Each row below holds a small network's activations on one record, seen along a few directions.
Each row is followed by the record's values for the fields Tege, Tak, Nagi, Zuno.
Other fields move the rows too, some of them a lot.
In the rows, 500 means zero.
Random noise pushes rows far along 10 fixed directions. That doesn't count. These rows show it; they differ only by the noise:
[482 352 657 694 532 537 514 157 814 448 609 321 559 510 432 483 593 456
 656 448 728 421 612 605 717 543 608]
[646 392 431 739 753 692 657 464 346 389 634 483 441 446 199 471 511 652
 529 583 761 446 519 235 525 452 586]
[642 355 636 208 521 419 343 444 574 592 569 444 613 398 567 479 646 466
 523 307 322 418 352 594 471 370 514]
[794 677 665 121 352 253 341 271 622 458 410 586 506 496 437 503 599 386
 396 459 343 159 322 746 789 368 297]
[385 494 252 557 655 657 758 457 469 617 424 743 600 317 317 377 454 748
 561 577 613 335 448 492 550 219 612]
[428 737 217 394 317 648 770 546 425 364 629 825 593 599 445 352 535 651
 325 577 423 496 302 402 700 514 612]
[378 271 336 487 594 739 650 616 497 612 887 468 587 333 453 451 594 448
 533 485 434 631 600 422 443 578 653]
[537 855 275 333 395 415 721 546 507 398 419 826 448 650 453 397 599 604
 349 480 389 357 467 669 626 408 461]
[331 401 612 721 767 625 438 489 486 412 506 532 460 797 528 413 757 655
 430 377 579 885 680 381 317 744 667]
[525 480 559 687 484 526 659 539 539 387 604 470 453 459 438 672 544 500
 517 327 516 432 548 501 491 622 458]
[246 370 633 538 674 686 392 446 454 621 613 624 516 510 439 498 632 411
 341 568 391 726 691 515 545 819 461]
[182 606 540 540 528 610 557 376 509 568 345 835 598 609 535 413 551 631
 354 497 414 552 506 654 654 605 525]

[614 271 541 832 715 641 759 664 193 441 752 245 423 469 574 579 340 488
 588 340 590 516 618 419 426 560 658] | Tege: k1 / Tak: c1 / Nagi: e2 / Zuno: s4
[511 737 228 609 319 515 930 727 398 292 728 646 390 429 421 682 428 453
 390 499 430 459 558 448 561 660 444] | Tege: k1 / Tak: c1 / Nagi: e2 / Zuno: s4
[448 279 560 733 534 797 586 580 262 416 745 380 603 488 548 520 424 590
 484 448 573 670 382 191 493 676 706] | Tege: k2 / Tak: c1 / Nagi: e1 / Zuno: s1
[327 560 286 558 516 344 510 634 851 582 274 544 401 326 342 663 649 539
 672 490 592 552 729 505 134 432 347] | Tege: k2 / Tak: c2 / Nagi: e1 / Zuno: s2
[534 423 581 833 534 487 581 372 694 399 523 251 381 557 415 625 520 365
 607 452 717 390 779 642 556 630 464] | Tege: k2 / Tak: c1 / Nagi: e2 / Zuno: s4
[357 364 911 568 484 530 251 293 597 567 413 490 617 506 586 610 511 487
 453 359 412 537 388 568 598 688 438] | Tege: k2 / Tak: c2 / Nagi: e2 / Zuno: s4
[725 381 493 589 626 448 521 511 370 459 463 355 445 216 327 635 335 531
 620 566 688 397 415 251 426 312 481] | Tege: k1 / Tak: c1 / Nagi: e2 / Zuno: s1
[638 304 366 163 614 536 585 767 448 812 898 283 527 408 757 316 528 294
 639 304 227 417 686 846 374 293 638] | Tege: k2 / Tak: c1 / Nagi: e2 / Zuno: s3
[711 458 721 258 550 366 200 194 609 502 461 491 514 405 291 546 641 392
 434 617 517 354 407 507 706 490 345] | Tege: k2 / Tak: c2 / Nagi: e1 / Zuno: s4
[424 711 212 486 308 388 640 624 733 451 371 633 426 474 410 567 570 558
 534 512 518 427 522 510 370 423 411] | Tege: k2 / Tak: c2 / Nagi: e1 / Zuno: s4
[561 507 520 542 443 613 687 497 484 480 839 421 525 539 579 436 471 383
 520 398 454 391 588 695 739 581 566] | Tege: k2 / Tak: c1 / Nagi: e1 / Zuno: s1
[451 548 211 519 420 638 714 594 503 408 788 500 501 556 461 347 532 496
 508 637 566 654 565 341 523 556 683] | Tege: k1 / Tak: c2 / Nagi: e1 / Zuno: s4
[459 636 440 451 538 417 429 498 497 456 289 642 413 612 479 503 581 511
 380 617 470 644 589 477 429 536 440] | Tege: k1 / Tak: c1 / Nagi: e1 / Zuno: s3
[610 522 525 433 216 317 345 191 871 391 480 338 553 306 329 612 444 389
 669 684 744 400 347 352 688 409 417] | Tege: k1 / Tak: c1 / Nagi: e2 / Zuno: s1
[477 523 404 466 572 360 586 553 631 600 482 538 427 248 423 642 514 446
 599 463 459 439 677 617 372 414 375] | Tege: k1 / Tak: c1 / Nagi: e2 / Zuno: s4
[552 558 350 446 251 562 640 389 726 357 885 336 584 625 563 320 522 402
 612 544 618 496 487 484 759 546 710] | Tege: k2 / Tak: c1 / Nagi: e2 / Zuno: s4
[416 472 729 540 274 484 267 404 675 420 640 358 521 573 546 650 554 338
 504 500 487 686 492 391 564 828 381] | Tege: k1 / Tak: c1 / Nagi: e1 / Zuno: s2
[496 456 623 519 565 608 303 557 273 418 538 530 450 622 444 545 565 475
 291 587 457 741 467 237 461 769 433] | Tege: k2 / Tak: c1 / Nagi: e1 / Zuno: s1
[477 515 267  76 515 479 461 628 369 680 424 689 631 446 618 284 563 560
 401 555 229 561 325 540 395 246 606] | Tege: k1 / Tak: c2 / Nagi: e1 / Zuno: s4
[152 502 514 809 440 487 748 444 642 598 294 561 556 398 651 648 330 544
 619 358 537 404 630 781 524 509 534] | Tege: k1 / Tak: c1 / Nagi: e2 / Zuno: s4
[433 530 491 377 420 504 576 489 460 589 627 500 525 509 675 453 424 291
 438 508 309 479 599 769 703 602 516] | Tege: k1 / Tak: c1 / Nagi: e2 / Zuno: s2
[444 490 473 646 578 595 636 550 463 499 563 454 503 687 641 356 502 593
 552 371 538 529 621 618 474 509 661] | Tege: k2 / Tak: c1 / Nagi: e2 / Zuno: s4
[577 567 335 138 390 351 418 494 751 564 591 487 453 410 422 500 645 238
 467 659 393 476 623 603 535 489 365] | Tege: k2 / Tak: c2 / Nagi: e2 / Zuno: s3
[527 375 503 427 531 541 414 421 541 563 450 476 555 455 477 475 517 448
 472 567 505 459 478 527 524 457 523] | Tege: k2 / Tak: c1 / Nagi: e2 / Zuno: s3
[362 776 357 732 528 600 816 700 344 361 448 779 409 879 640 370 556 685
 330 364 449 565 592 670 505 640 610] | Tege: k2 / Tak: c2 / Nagi: e1 / Zuno: s4
[386 454 623 535 563 467 269 501 618 572 379 469 501 547 507 522 586 515
 552 473 520 652 584 470 319 579 421] | Tege: k2 / Tak: c1 / Nagi: e2 / Zuno: s2
[423 389 562 541 666 571 393 365 702 640 591 365 527 642 551 285 604 512
 710 500 656 598 754 633 490 459 627] | Tege: k2 / Tak: c1 / Nagi: e1 / Zuno: s3
[323 558 634 553 637 520 455 479 392 646 359 607 436 688 623 427 477 430
 367 481 390 511 723 839 555 620 459] | Tege: k1 / Tak: c1 / Nagi: e2 / Zuno: s4
[281 406 806 814 652 652 474 530 229 627 279 616 493 383 497 697 287 587
 430 429 480 473 491 500 461 660 343] | Tege: k1 / Tak: c2 / Nagi: e2 / Zuno: s1
[466 416 497 427 536 626 559 668 267 676 761 499 543 353 569 465 341 442
 549 507 374 527 508 489 507 504 512] | Tege: k1 / Tak: c1 / Nagi: e1 / Zuno: s2
[669 484 577 644 753 687 537 630 124 383 746 406 352 819 502 335 522 551
 385 497 566 642 613 355 504 686 605] | Tege: k2 / Tak: c2 / Nagi: e2 / Zuno: s4
[479 380 496 473 464 444 302 386 650 416 357 420 656 489 530 441 567 721
 615 526 650 742 209 107 310 351 679] | Tege: k1 / Tak: c2 / Nagi: e2 / Zuno: s4
[400 279 382 442 618 605 310 499 545 693 483 491 546 285 323 470 540 422
 468 758 520 580 571 373 375 476 436] | Tege: k2 / Tak: c1 / Nagi: e2 / Zuno: s4
[282 509 476 234 514 559 408 431 447 712 668 731 528 215 385 561 474 207
 291 823 256 623 647 552 739 736 295] | Tege: k1 / Tak: c1 / Nagi: e2 / Zuno: s2
[294 404 381 458 461 537 543 633 618 682 519 545 566 229 485 616 515 498
 584 467 405 507 538 491 315 480 438] | Tege: k2 / Tak: c2 / Nagi: e1 / Zuno: s4

Which values does each new row have?
[394 360 522 466 651 656 538 606 375 577 701 537 606 534 652 404 611 613
 484 309 388 682 481 465 367 536 704] | Tege: k2 / Tak: c1 / Nagi: e1 / Zuno: s4
[501 668 452 391 395 333 436 590 604 454 336 579 443 610 559 548 609 520
 466 440 408 565 524 546 342 472 396] | Tege: k1 / Tak: c1 / Nagi: e1 / Zuno: s3
[457 429 457 631 747 709 690 469  71 656 301 729 576 304 372 422 196 718
 441 648 561 262 332 462 621 260 537] | Tege: k1 / Tak: c2 / Nagi: e2 / Zuno: s4
[452 287 915 507 499 489 229 427 435 526 558 336 555 537 703 628 503 328
 429 343 336 665 480 528 486 792 469] | Tege: k1 / Tak: c1 / Nagi: e2 / Zuno: s4
[452 497 627 598 566 431 324 164 711 398 237 495 478 650 427 464 624 556
 497 645 736 629 548 431 565 531 553] | Tege: k1 / Tak: c2 / Nagi: e1 / Zuno: s3
[378 366 434 464 577 659 518 695 371 738 553 596 529 184 379 631 411 441
 498 574 371 444 511 440 376 507 358] | Tege: k2 / Tak: c2 / Nagi: e1 / Zuno: s3
[567 336 452 778 737 654 564 588 304 429 688 337 354 444 302 574 475 437
 505 653 673 647 725 236 401 655 526] | Tege: k1 / Tak: c1 / Nagi: e1 / Zuno: s4
[527 579 699 335 368 439 310 216 606 419 341 677 654 454 418 543 578 591
 403 520 475 393 170 418 708 495 406] | Tege: k2 / Tak: c2 / Nagi: e1 / Zuno: s4
[502 590 526 575 391 575 603 478 358 405 530 569 489 538 472 535 361 469
 362 560 495 432 446 480 734 622 460] | Tege: k2 / Tak: c1 / Nagi: e2 / Zuno: s1
[453 418 565 650 510 406 394 522 718 494 418 369 388 439 406 696 605 419
 561 466 575 548 694 488 301 639 343] | Tege: k2 / Tak: c2 / Nagi: e2 / Zuno: s4
[599 374 691 434 784 627 514 510 224 702 695 387 455 581 626 292 427 351
 473 455 363 313 713 904 701 456 528] | Tege: k2 / Tak: c2 / Nagi: e1 / Zuno: s4
[378 449 548 297 401 555 373 588 430 545 617 565 612 469 624 459 502 510
 477 495 325 703 332 376 442 569 533] | Tege: k1 / Tak: c2 / Nagi: e1 / Zuno: s4
[744 693 416 503 296 536 707 539 375 226 700 439 481 795 611 343 450 541
 454 399 531 406 343 490 688 487 650] | Tege: k1 / Tak: c1 / Nagi: e2 / Zuno: s1
[664 752 573 591 379 479 651 486 260 330 494 591 356 605 461 601 323 417
 338 542 449 259 471 595 797 633 331] | Tege: k1 / Tak: c1 / Nagi: e1 / Zuno: s4
[642 473 346 282 570 497 636 570 420 559 764 370 498 663 711 215 553 379
 520 435 379 509 603 745 576 387 741] | Tege: k1 / Tak: c2 / Nagi: e2 / Zuno: s4
[381 468 487 604 466 410 431 299 803 531 314 444 523 487 464 517 522 459
 596 579 653 456 597 603 558 457 486] | Tege: k2 / Tak: c1 / Nagi: e2 / Zuno: s4
[435 489 488 413 489 510 371 314 569 593 384 596 596 340 354 441 437 569
 565 721 607 478 357 362 591 378 473] | Tege: k1 / Tak: c2 / Nagi: e1 / Zuno: s2
